A small network was shown many inputs. Here are its activations along a few directions, one row for each input.
Each table varies a few parts of the input and shows all the possible inputs, shuffled.
A made-up example of a description, with smaller parts first: one of 5 places around a ring, together with either a single point or one of 9 places around a ring or (one of 2 separate values, together with one of 6 places along a line).
Shared parts are said once, and a part with two or three values counts as separate values.

Other details of the inputs shift rows strongly along two fixed directions, in all tables alike. That doesn't count.

A family of inputs:
row 1: [-31  -6 -23  15  60  29 -19  -1   5  38  17  40  14]
row 2: [ 11   8  23  -1 -11   3  13   3  12  -6  -3   2   5]
row 3: [  6   4   3   0  -3 -13   6   4  10  -2   1 -23   9]
row 4: [ 11   5  16  -2   0  -5  11   7  10  -1  -6 -12   2]
row 5: [ -1  -1  13  -8   2 -13  15   5   7   6  -6  -5   2]
row 6: [ 21 -17  -5 -25  -5 -11  -4 -23  15 -21 -15  -5  -9]
row 7: [ -3 -18 -31  -2  60  40 -36 -31  13  22   5  51  -4]
row 8: [ 11 -17  -8 -25 -14 -13 -11 -23  14 -34 -11   0  -2]
row 9: [ -7  -2   0  -6   1 -20  10   2   7   6   1 -15   9]
row 10: [ 5  6  7 -2 -2 -2 24 -3  7 -1  0 -8 -1]
row 11: [ 5  2  6 -8  1 -7 22  0  5  2  1 -5  1]
row 12: [-24  -4 -30  15  59  34 -12  -7   2  34  25  39  13]
row 13: [  0   6  -5   0  -4  -9  18  -6   8  -2   7 -19   6]
row 14: [ -3  15 -22  29 -71   0 -31  39 -90 -18 -24  -8 -60]
row 15: [-23  -3 -11  12  61  34 -14  -3   5  45  12  47   9]
row 16: [10  8 26 -4 -7 -1  9  4 10 -5 -7  1  6]
row 17: [  6  -2  16  -3   3 -13  12   7   8   3  -5  -7   2]
row 18: [ 12 -19  -7 -28 -18 -10 -18 -29   8 -27  -3  -9  -1]
row 19: [  0  -2   4  -1   0 -20   6   4   7   2   2 -17   8]
row 20: [  3   4  15 -10  -6  -3  20  -3   4  -2   0   8   4]
row 21: [ 16 -18 -18 -22  -7 -18 -10 -26  14 -22  -8 -15  -2]
row 22: [  4   4  11   1 -13  -3  10   4  12 -15   1  -7  11]
row 23: [ 4  1 26 -5 -4 -8 10  4  7 -1 -6  6  5]
row 24: [ 3  9 16 -4 -8  3 21 -6  7 -4 -1  5  3]
row 25: [  7   4   1   4  -6  -8  10   2  12  -3   5 -21   8]
row 26: [ -2  11 -12  33 -68  -6 -41  46 -86 -16 -30 -10 -59]
row 27: [  4   2  13  -2 -15   0   3  -2   8  -7  11 -16  12]
row 28: [-10  -3  12 -12 -10 -12   3  -2   2   1   6  -9  12]
row 29: [-19  -1 -21  21  62  38 -24  -1  10  33  19  34  16]
row 30: [ -1   1  -6  -6  -1 -14  17  -4   5   1   8 -16   7]
row 31: [  3   3  15  -5 -13  -5  -2   0   4  -7   6 -17  12]
row 32: [ 12   5  13   1  -4  -1  15   6  13  -2  -2 -11   1]
row 33: [ -4  -2  14  -4  -6 -14   6   6   7  -9  -1  -2  11]
row 34: [ -3   4   7  -6 -15  -1  11 -10   2  -7  13 -14   9]
row 35: [-23  15 -58  63   0  48 -51  37 -84  18 -13  39 -60]
Description of these inputs: one of 5 places around a ring, together with either a single point or one of 6 places around a ring.
Q: The inputs of row 18 and row 8 match in every part but the place on the ring of 5. If row 34 is changed in the same way as row 18 into row 8, which row does it become?
A: row 35
Q: List by row number the other rows that have the place on the ring of 5 in common with row 32.
A: row 4, row 5, row 6, row 10, row 11, row 17
Q: List by row number the other rows that have the place on the ring of 5 in common with row 24.
A: row 2, row 7, row 15, row 16, row 20, row 23

A family of inputs:
row 36: [-14 -30   7 -29  70  17 -15 -40  34  24  22  39  39]
row 37: [ 33 -11   5 -21 -95 -60  -6  12 -32 -55 -29 -64 -30]
row 38: [-23 -16 -27 -12  72  -1  -2 -30  42  43  30  -7  38]
row 39: [-17  12 -55  68  31  43 -21  45 -65  39 -14  46 -61]
row 40: [  16   31   36   13 -113  -44   21   36  -40  -47  -10  -78  -19]
row 41: [-25  -6 -22   6  72   2  13 -10  34  36  40  -4  46]
row 42: [ -9  30 -32  73  18  73 -25  42 -69  45  -3  37 -53]
row 43: [ 10 -19   1 -42   6 -11  18 -55  73 -29  32 -33  57]
row 44: [   2    9   31  -23 -102  -59    7   27  -44  -46  -47  -26  -35]
row 45: [ 34  -3  18 -38  10  -1  36 -58  73 -31  10  -2  33]
row 46: [ 35 -18  26 -54  26 -19  37 -39  65 -10   5  -9  25]
row 47: [-39   8 -45  56  16  35 -47  50 -81  36  -5  61 -41]
row 48: [ 40  11  59   2 -91 -54  -8  55 -12 -54 -64 -42 -32]
row 49: [-28   9  29   1  49  38  13 -12  30  42  45  32  55]
row 50: [ -3 -15  31 -49   0  -1  17 -51  60 -37  18   8  49]
row 51: [-13   8 -62  50  31  41 -41  26 -67  45 -30  42 -72]
Q: What do these inputs look like to the network?
A: either a single point or (one of 3 separate values, together with one of 5 places along a line)

A family of inputs:
row 52: [-11   3   2   6  13  11  -6   3  -2  12   3  17   3]
row 53: [  9   3  28 -20 -19 -15  25  -7  21 -18   1 -11  18]
row 54: [ -2 -14 -18  -8  17  16 -26 -20   2  -1   0  22  -1]
row 55: [ -3  -4 -18   7  24   4  -6   0   1  18   3   5  -2]
row 56: [ -7   2 -11  10  15  14  -8  -1  -4  14  12   4   3]
row 57: [-16   2  -8   9  15   8  -8   3  -5  16  11   8   6]
row 58: [  9 -14   7 -31 -20 -25   4 -26  23 -30   2 -20  15]
row 59: [-2  1 -5  8 15 16 -4  0  1  7  3 15 -2]
row 60: [ -6  -1 -16   9  20  11  -7  -1   1  14   5   3   1]
row 61: [  6  14 -22  37 -53   7 -32  42 -77 -15 -41   4 -68]
row 62: [ -9   3 -12   9  15  13  -6   1  -5  13  13   7   6]
row 63: [-9 -1  4  6 15  9 -8  7 -3 13  2 17  3]
row 64: [-13   0  -9   9  13  12  -5   2  -6  14  13   6   4]
row 65: [ 10   0  18 -17 -16 -22  24 -10  21 -16   3 -26  17]
row 66: [  8   1  18 -16 -18 -21  24  -7  23 -18   5 -24  17]
row 67: [-14  -1  -5   9  16   6 -11   7  -6  16   9   7   7]
row 68: [-8  0  1  6 11 15 -3  1 -4 10  5 16  1]
row 69: [ 2 -4 -9  4 23  7 -4  0  3 14 -4 14 -6]
row 70: [ 11  -2  16 -20 -14 -24  23  -7  24 -14   1 -27  14]
row 71: [ 18  17  13  11 -91 -21  -4  33 -57 -41 -39 -22 -49]
row 72: [ 15  -1  24 -22 -11 -23  26  -8  24 -17  -7 -16   9]
row 73: [ 1  1 -5  7 17 15 -5 -3  0  9  1 14 -2]
row 74: [ -4  -2 -16   7  25   7  -6  -1  -1  15   5   3  -2]
row 75: [ 15  -1  25 -22 -13 -19  24  -8  26 -16  -5 -16  10]
Q: The inputs of row 65 and row 73 match in every part but one. If row 58 is changed in the same way as row 65 into row 73, which row does it become?
A: row 54
Q: What do these inputs look like to the network?
A: one of 2 separate values, together with either a single point or one of 11 places along a line
Q: Change only the choice among 2 separate values in row 59. List by row number the other rows that result.
A: row 66
Q: Change only the choice among 2 separate values in row 74. List by row number the other rows that result.
A: row 72

A family of inputs:
row 76: [-29   7   3 -20   5   4   0 -42  28  18  15  -9  31]
row 77: [ -1  -4  -2  -8  24  -7  -9 -14  34   0  17  -9  41]
row 78: [  7 -12  -5 -20  19  14  19 -34  32 -14  13  19  17]
row 79: [ 32   5  12 -18 -98 -60   0   2 -31 -66 -24 -45 -16]
row 80: [  1  22 -28  47  20  37 -20  33 -59  41 -20  33 -49]
row 81: [ 13 -23  14 -32  19  14  -1 -32  27  -2  17  14  15]
row 82: [  1 -11  35  -8  21  15  10  -8  32  10  17   5  23]
row 83: [ -5  10  10  -3  19 -11  16  -5  20  18  31  -5  45]
row 84: [  5 -24  -2 -29  22   1  -5 -35  23   1  29  -9  19]
row 85: [ 15  10  11 -10 -97 -44  22  22 -20 -71 -31 -62 -22]
row 86: [-12 -12  23 -10  29  -8  17  -5  36  10   2  18  22]
row 87: [ 19 -11 -16 -20  31 -10   8 -37  33   8  10 -11   8]
row 88: [  3 -14  24 -23  25  17  -2 -12  36   0  10   4  22]
row 89: [ -6  -4  18 -14  20   3  21  -5  16  24  34 -15  31]
row 90: [  0  -2  37 -15  22  12  25  -6  18  18  22   7  26]
row 91: [ -6 -14  16  -6  20   6   6  -8  29  16  29 -18  28]
row 92: [ -7  12 -36  44   7  37 -65  32 -52   9 -18  42 -35]
row 93: [  4  10 -40  41  21  40 -47  27 -43  22 -33  29 -55]
row 94: [ 12  15  48 -17 -92 -60  37  37 -36 -46 -42 -26 -28]
row 95: [  9  -4  -8 -11  35  -6   6 -16  42  12   3 -21  16]
row 96: [-18 -15 -63  26  10  12 -55  12 -68  15 -15  30 -50]
row 97: [ 2  4 25  2 20  1  5 -7 35  4 14 15 35]
row 98: [-11 -12 -48  23   7  25 -52  16 -63  13 -25  54 -56]
row 99: [-16  -5 -43  36   8  40 -64  30 -59  19  -4   8 -43]
row 100: [-16 -19  -4 -21  32 -17   2 -11  32   4   3  -8  27]
row 101: [-8 11 16 -5 22 12 43 -6 25  6 22 13 24]
row 102: [-7  1 15  2 20 14 29 -9 38 -2 15 10 23]
row 103: [-19  -5   8 -16  28 -21  26  -2  18  23  18  -2  30]
row 104: [ 15  -8   5 -21  17   0  -4 -31  31  -7  13  24  29]
row 105: [ 1 13 27 -4 22 -2 19 -5 23 12 20 18 37]
row 106: [  11   23   22   -6 -101  -47   48   31  -32  -52  -15  -57  -18]
row 107: [-13  -2  -3   4  20   5  25 -10  35   3  27 -12  28]
row 108: [ 14   2  20   0  31   4  22 -11  41  17  -3   2  14]
row 109: [  24    2    2  -17 -100  -48   23    1  -31  -75  -25  -51  -30]
row 110: [   3   27   44  -24 -119  -35   13   -4  -25  -51  -47  -34  -26]
row 111: [ 15   1  34 -25 -90 -54  13  29 -19 -63 -55 -30 -30]
row 112: [-15  11 -40  59   4  25 -54  32 -55  24   1  19 -25]
row 113: [ 27  -9  -1 -23  29   3  13 -36  37   5  -3  12   6]
row 114: [-16   9 -46  45   7  51 -41  30 -51   2 -18  36 -47]
row 115: [  6   9   3  -6  32  -7  32  -7  27  32  16 -16  21]
row 116: [-29  -4 -42  46  12  15 -44  36 -56  29 -11  21 -40]
row 117: [ -5  10 -45  54  18  27 -37  29 -45  37 -12   7 -46]
Q: The inputs of row 113 and row 87 match in every part but one. If row 82 is changed in the same way as row 113 into row 87, which row does it become?
A: row 91
Q: The inputs of row 98 and row 96 match in every part but one. If row 94 is changed in the same way as row 98 into row 96, which row does it become?
A: row 103
Q: What do these inputs look like to the network?
A: one of 2 separate values, together with either a single point or (one of 4 places along a line, together with one of 5 separate values)
Q: Change only the choice among 2 separate values in row 85. List by row number the other rows that result.
A: row 114
Q: Change only the choice among 2 separate values in row 83. List by row number the other rows that result.
A: row 105
Q: Start at row 78 and move only the place on the line of 4, one step at a time. The first step leads to row 114. Which rows follow, in order?
A: row 102, row 101
Q: Change only the choice among 5 separate values in row 77. List by row number the other rows that result.
A: row 85, row 95, row 99, row 100

A family of inputs:
row 118: [ 21   0  81 -62 -54 -62  61 -19  52 -49 -12 -32  35]
row 119: [ -3  -5   5  -6 -27  -8  -4   4 -23 -16 -15  10 -16]
row 120: [ 11 -18 -27  -8  23  17 -34 -15  -7   4 -18  28 -23]
row 121: [  0  18  25   1 -47 -31  24  28 -20  -6 -13 -30  -7]
row 122: [-4 13  4 23 17  3 15 24  0 24 -3  0 -3]
row 123: [  5   3 -46  34 -27  -2 -41  31 -67  -1 -32 -12 -67]
row 124: [-11  -4 -28   7  28  29 -18 -23   7   7  18  19  10]
row 125: [-25  -1 -21  13  35   9  -2   6  -7  34  20   4   7]
row 126: [ 20   1  29 -36 -63 -53  39 -12  20 -54  -4 -52  18]
row 127: [  1  15  16   7 -33   7   1  12 -20  -9  -5  -3  -8]
row 128: [  5   2  11   4  17  14   2   9   2   7 -17  33 -12]
row 129: [-2  8 -4 27 37 28  4 15  5 30 11 19  4]
row 130: [ 13 -14  57 -41 -49 -59  12  -4  44 -43  -5 -51  44]
row 131: [  4 -13 -32  11  38  19 -23 -17   6  17  10   7  -5]
row 132: [ 21   8  54 -27  -9 -15  55 -17  62 -23   6 -21  40]
row 133: [ -8  21 -14  43 -38  15 -26  45 -75   7 -16   7 -47]
row 134: [-10  11 -29  38 -37  12 -30  37 -76  -2 -10   0 -46]
row 135: [-22 -28 -29 -22 112  37 -11 -53  61  46  39  60  46]
row 136: [ -4  -5   3 -24   7 -32  29 -18  35  -7  14 -28  31]
row 137: [-28 -15 -16  -9 107  52  -1 -46  61  51  61  39  61]
row 138: [ 15   3 -40  27 -35  20 -50  13 -59 -18 -28   2 -62]
Q: What do these inputs look like to the network?
A: either a single point or (one of 4 places along a line, together with one of 5 places along a line)
Q: Start at row 120 and move only the place on the line of 4, one step at a time. The first step leads to row 138. Which rows follow, in order?
A: row 131, row 123
Q: Change only the place on the line of 5 in row 119. List by row number the other rows that result.
A: row 118, row 120, row 128, row 135

A family of inputs:
row 139: [-14  13  -7  20   1   1  14  11  -3  -1  -5  10   1]
row 140: [ -8  -2 -21  -1  -6   9   2 -13  -7 -16   5  13  -8]
row 141: [ -6   1   0   0  -7  22  -9  -8  -3  -5   3   4 -10]
row 142: [ 2 12 15 12 -9 20 -2  5 -8 -1 11 15  1]
row 143: [  4  -3 -22  -8  -7  11 -18 -28  -2  -6  -1  -1 -14]
row 144: [  3   9  17   6  -7  15   0   7 -17   5  10  17   5]
row 145: [ -9  -7   6  -5   5   1 -16   4  -6   3  -9   4  -8]
row 146: [ 16  -8 -19   9   7   8 -13  -4   7 -15 -11  -1 -11]
row 147: [ 18   8   0   9   6  14  13   7 -10   8   2   1 -11]
row 148: [-11  15  15  15   1   8   3  25   0  14  -9   3   0]
row 149: [  1 -12 -17 -13   6 -10 -25 -16  -5   2 -12  -1 -12]
row 150: [  9 -32   8 -51 119  24  39 -77 117  31  62  17  87]
row 151: [ 29 -17  63 -57 -73 -63  34 -11  26 -58 -13 -39  19]
row 152: [  1  -7  -2   0  -3   3 -29   5   1 -13  -5  16   4]
row 153: [  2 -17 -16 -16   1  -7 -18 -17  -8   7  -9   1 -16]
row 154: [-11  -4 -22   5   0  -1  -5  -4  -1 -17  -7  11  -2]
row 155: [ -1  11  -7   7   2  -4  -8   4   1  13 -13  -1  -4]
row 156: [  1  -3 -30  20   6  -8  -5  14 -11  10  26 -44   5]
row 157: [-11   9  20   9   6   2   3  21  -9  19  -8   3  -5]
row 158: [ 18  11  -3  16   3  19  11   5  -1   2   3   0 -14]
row 159: [-25   5 -11  19  -4  -3  -6  19 -15  19  27 -41  13]
row 160: [-11  -5 -22  -1   2  -6  -7   4  -1 -13  -8  14  -2]
row 161: [ 20  18  75 -37 -74 -40  68  -5  37 -44  -7 -53  21]
row 162: [  0  -2  21   5  -1   2  -3  16 -14  14   2  17  -1]
row 163: [  1  -6 -23  -7   0  -4 -26 -12   4  -3 -14   0  -7]
row 164: [-10   4  20   6   2   5  10  19 -11  25  -4   5  -8]
row 165: [ 15   9  -4  23   9   9   5  12   5   1 -10  -3  -8]
row 166: [-14  12  -6  14   4  -5  13  20  -3   3  -6  13   2]
row 167: [-28   1 -33  18  -1 -17   4  15 -19   7  31 -32  14]
row 168: [ -9 -16 -15  -9   3  -9   1  -2 -13  -2  -3  15 -11]
row 169: [ -6 -30  25 -54 105  25  25 -77 109  30  69  32 102]
row 170: [  4  -6 -20 -15  -4   6 -16 -26 -12  -1  -2   1 -11]
row 171: [-11 -10 -16  -6   7 -13  -6   0 -10  -8  -7  13  -7]
row 172: [ -9  -1  -1   7  -2  13 -15   0   3  -5 -10   2  -3]
row 173: [ 18  13  57 -44 -73 -60  81  -7  23 -53  -6 -43  25]
row 174: [ 18 -19 -12  -5  10   0  -7  -1  -5  -1  -7   3 -19]
row 175: [  2  14  -7   6  -6  12   0 -12  -5  10   1  -1 -12]
row 176: [ 16 -14 -12  -2  15  -4 -14   1  -2  -6 -10   0 -15]
row 177: [-14   0 -34  10  -3 -16 -17  -3 -15  17  23 -46   8]
row 178: [ 19  -5 -17   2   2  18  -7 -12   2 -15   2   1 -17]
row 179: [-14  -1 -12  18  -6  -7 -20  16 -17   8  34 -29  20]
row 180: [ -9  -1   0   1   0   7 -17   8   3  -2 -11   4  -3]
row 181: [ -5  -2   2  -7  -5  17  -7  -6 -13   1   1   5  -6]
row 182: [-11  16  14  21  -1  14   5  16   0  10  -9   1   0]
row 183: [  2  11  -5  -1  -3   7   3 -10 -14  15   0   1  -8]
row 184: [ -7  -5 -19  -8  -2   4   4 -11 -16 -11   4  15  -5]
row 185: [-1 10 14 19 -3 10 -9 13 -2 -1 -2 13  8]
row 186: [ -2  12  -8  13   0   2  -6  -5   1   9 -12  -3  -5]
row 187: [ 15   3   3  11  16  -3   4  17  -4  11  -9  -1 -13]
row 188: [ 15   9  -3  17  11   3   4  21   5   5 -11   0  -8]
row 189: [  4  -4  -1  -1 -11  19 -21 -12  -5 -16   9  16  -2]
row 190: [  0  -5 -23  -1  -2   1 -24 -20   4  -7 -13  -2  -7]
row 191: [ -7  15  17   7  -4  18  13  11 -14  17   4   5  -2]
row 192: [ 28  -5  57 -44 -76 -55  29 -15  40 -73 -17 -43  29]
row 193: [ -1   4  21   7   4  -2 -10  17 -11   8  -1  15   3]
row 194: [ -1  10  15  13  -1   5 -11  21  -2   3  -3  16   8]
row 195: [  0   0  -1  -2   2  -6   0  -1 -11  23  -8   1 -14]
row 196: [-14   7  -1   8   8 -12  13  16 -12   8  -5  12  -4]
row 197: [ 16  -2   3   8  11   0  11  15  -7  16  -6   2 -17]
row 198: [-12   1  -1   6   4  -8  21  15 -15  13  -1  14  -7]
row 199: [ -7 -13   6  -8   1   4  -9   3  -9   9  -6   6 -12]
row 200: [  0 -13   4  -6   3  -3 -28   1  -8  -7  -3  15  -1]
row 201: [-10  15  -6  13  -4  11  21   4  -9  -1   8  13  -5]
row 202: [ -1   6  -1   1   7 -10  -7   0  -9  18 -11  -1 -10]
row 203: [ 16  -8 -18   3  10   3 -15   5   7 -12 -12   1 -10]
Q: What do these inputs look like to the network?
A: one of 5 separate values, together with either a single point or (one of 2 separate values, together with one of 6 places around a ring)
Q: The inputs of row 184 and row 181 match in every part but the choice among 5 separate values. If row 160 is changed in the same way as row 184 into row 181, which row does it become?
A: row 180
Q: The inputs of row 145 and row 176 match in every part but the choice among 5 separate values. If row 199 is changed in the same way as row 145 into row 176, which row does it become?
A: row 174
Q: Change only the choice among 2 separate values in row 182. List by row number the other rows that result.
A: row 172
Q: Change only the place on the ring of 6 in row 197. List by row number the other rows that result.
A: row 147, row 158, row 165, row 187, row 188
Q: Change only the choice among 5 separate values in row 202. List by row number the other rows that result.
A: row 157, row 187, row 193, row 196
Q: Change only the choice among 5 separate values in row 183. List by row number the other rows that result.
A: row 144, row 147, row 173, row 191
